Each row below holds a small network's activations on one input, seen along a few directions.
Each table varies a few parts of the input and shows all the possible inputs, shuffled.
A made-up example of a description, with smaller parts first: line(4) and (point or ring(11) or (values(3) and ring(8))).
Shared parts are said once, and a part with two or three values counts as separate values.

Other details of the inputs vary at random and push rows far along three fixed directions, the same in every table; ignore that.
To show where, the next rows are all for the same input, with only those details redrawn:
[-13.2 -18.5 -11.9 2.0 -4.9 -5.2 -25.7 16.5 -52.9 -4.5 -5.0 23.9]
[-38.8 -2.0 -3.9 -15.4 -3.2 20.1 -54.6 57.0 -54.5 16.8 16.2 40.3]
[17.1 -55.4 -26.2 18.6 52.4 -51.2 -3.3 -1.9 30.7 -48.1 -7.2 -6.1]
[16.7 -29.5 -24.6 14.9 -0.5 -22.2 11.4 -24.8 -25.7 -25.5 -30.0 -4.3]
[9.9 -16.2 -20.9 10.1 -14.8 -11.3 12.4 -23.3 -40.6 -16.2 -29.3 2.3]
[-41.1 4.3 -2.2 -15.7 -9.9 24.6 -50.9 54.5 -56.9 18.9 14.8 38.6]
[-40.6 58.3 0.9 -33.8 -20.6 46.1 24.5 19.5 42.7 43.0 -13.4 -21.2]
[-6.6 -46.7 -17.5 8.4 41.5 -30.9 -37.7 34.2 -3.4 -28.6 13.4 21.1]

A family of inputs:
x1: [34.5 -43.1 7.1 34.7 19.3 -47.3 -49.8 14.4 -9.4 -44.4 27.3 29.7]
x2: [11.6 -20.2 -11.8 4.8 50.0 -18.8 35.1 -50.1 53.8 -20.3 8.9 -23.5]
x3: [10.4 4.3 -18.9 1.7 -36.9 6.3 25.7 -35.2 -53.0 -4.5 -43.8 -6.7]
x4: [-4.3 13.9 -6.1 -4.1 4.8 13.2 65.1 -22.2 22.7 18.5 -24.4 -15.8]
x5: [-3.3 60.6 30.0 -18.9 3.5 55.1 43.0 -5.8 85.3 41.8 24.1 -38.3]
x6: [-8.0 -54.1 -11.4 7.0 44.1 -34.8 -62.5 34.8 -22.5 -27.1 18.1 35.2]
x7: [-61.8 56.6 19.7 -55.0 -9.1 41.7 -32.6 37.0 45.3 53.2 20.1 10.1]
x8: [-7.1 21.5 22.9 -2.3 24.7 3.0 -23.0 53.2 87.9 14.5 33.1 -10.3]
x9: [-9.9 4.9 25.6 9.2 5.5 27.8 -28.1 72.9 -43.7 29.0 39.3 44.6]
x10: [-36.1 6.2 0.7 -21.9 40.3 -4.2 -23.6 36.3 82.6 14.7 17.8 -4.8]
x11: [39.4 29.3 12.3 12.2 -59.0 17.8 25.8 -30.5 -41.3 5.2 -34.2 -18.3]
x12: [38.6 25.3 17.2 3.9 -66.1 12.8 14.3 -43.5 -32.4 0.4 -22.3 -7.6]
x13: [22.6 -13.0 -22.3 3.3 27.6 -41.4 31.5 -48.1 77.1 -32.3 -22.8 -30.8]
x14: [26.2 27.2 8.6 13.4 -58.2 26.2 8.8 1.8 -60.9 8.8 -17.7 -0.9]
x15: [-1.8 -17.2 1.1 9.6 3.6 -16.6 30.8 -40.0 -33.2 -13.2 -13.2 -11.8]
x16: [23.6 16.9 19.7 1.2 -66.4 24.9 7.1 -42.3 -64.1 14.4 11.2 4.3]
x17: [15.4 21.0 25.6 13.3 -4.1 6.2 49.5 -19.4 27.2 5.8 -1.8 -39.3]
x18: [7.0 -34.6 -13.5 -1.1 36.4 -42.0 6.7 -45.2 39.5 -20.3 20.6 -10.5]
- Changing only one part turns x5 into x2. The same change can be made to x14. Which row results? => x3
- What is each input in this table made of? => values(2) and (line(4) or line(5))

A family of inputs:
x19: [-0.8 28.9 12.6 -8.3 -1.4 11.5 4.4 24.5 61.6 15.4 6.4 -18.9]
x20: [15.2 -19.3 3.0 9.3 -7.5 -6.6 -9.6 -28.7 -46.1 -11.6 9.9 15.1]
x21: [-34.8 11.1 27.3 -10.3 10.5 14.3 -72.3 89.3 9.5 19.5 47.9 29.3]
x22: [3.3 -16.5 -23.6 -2.7 28.6 -29.5 28.0 -23.2 58.0 -23.1 -24.5 -30.2]
x23: [-32.0 14.9 -9.2 -20.8 -42.5 33.8 -25.9 8.4 -87.0 23.7 -13.4 30.6]
x24: [25.0 32.9 3.0 1.7 -32.5 16.1 34.7 -23.6 23.5 9.7 -22.9 -25.7]
x25: [-27.0 39.3 -2.4 -23.8 -51.6 31.4 16.3 -15.0 -39.7 24.0 -37.0 -10.8]
x26: [-10.8 9.0 7.6 -14.4 41.1 1.5 5.0 6.2 82.7 14.4 32.6 -6.2]
x27: [-14.8 -15.0 -14.4 7.1 -14.5 5.2 -7.7 8.7 -88.9 -1.9 -17.5 26.5]
x28: [32.3 -67.9 0.2 33.9 36.6 -61.4 -20.8 -27.7 -17.7 -55.9 18.0 6.0]
x29: [24.2 -73.7 -41.2 22.7 43.3 -58.3 -13.5 -22.3 -17.9 -50.7 -14.0 19.9]
x30: [-31.1 -9.2 21.5 -2.3 34.8 11.2 -39.4 56.3 -12.2 13.2 53.0 28.3]
x31: [2.4 19.4 14.1 5.3 22.9 7.8 20.4 37.1 70.1 9.1 7.0 -21.7]
x32: [27.5 31.5 -1.1 -0.5 -30.1 18.5 37.6 -23.4 25.1 14.0 -24.6 -18.3]
x33: [21.5 14.6 2.5 3.2 -37.7 4.5 42.7 -66.6 -20.7 0.1 -21.1 -24.0]
- Changing only one part turns x25 into x28. The same change can be made to x29. Which row results? => x26
- What is each input in this table made of? => values(3) and (point or line(4))
- Which other rows agree with x19 in the values(3) part? List them by row number. => x21, x24, x31, x32
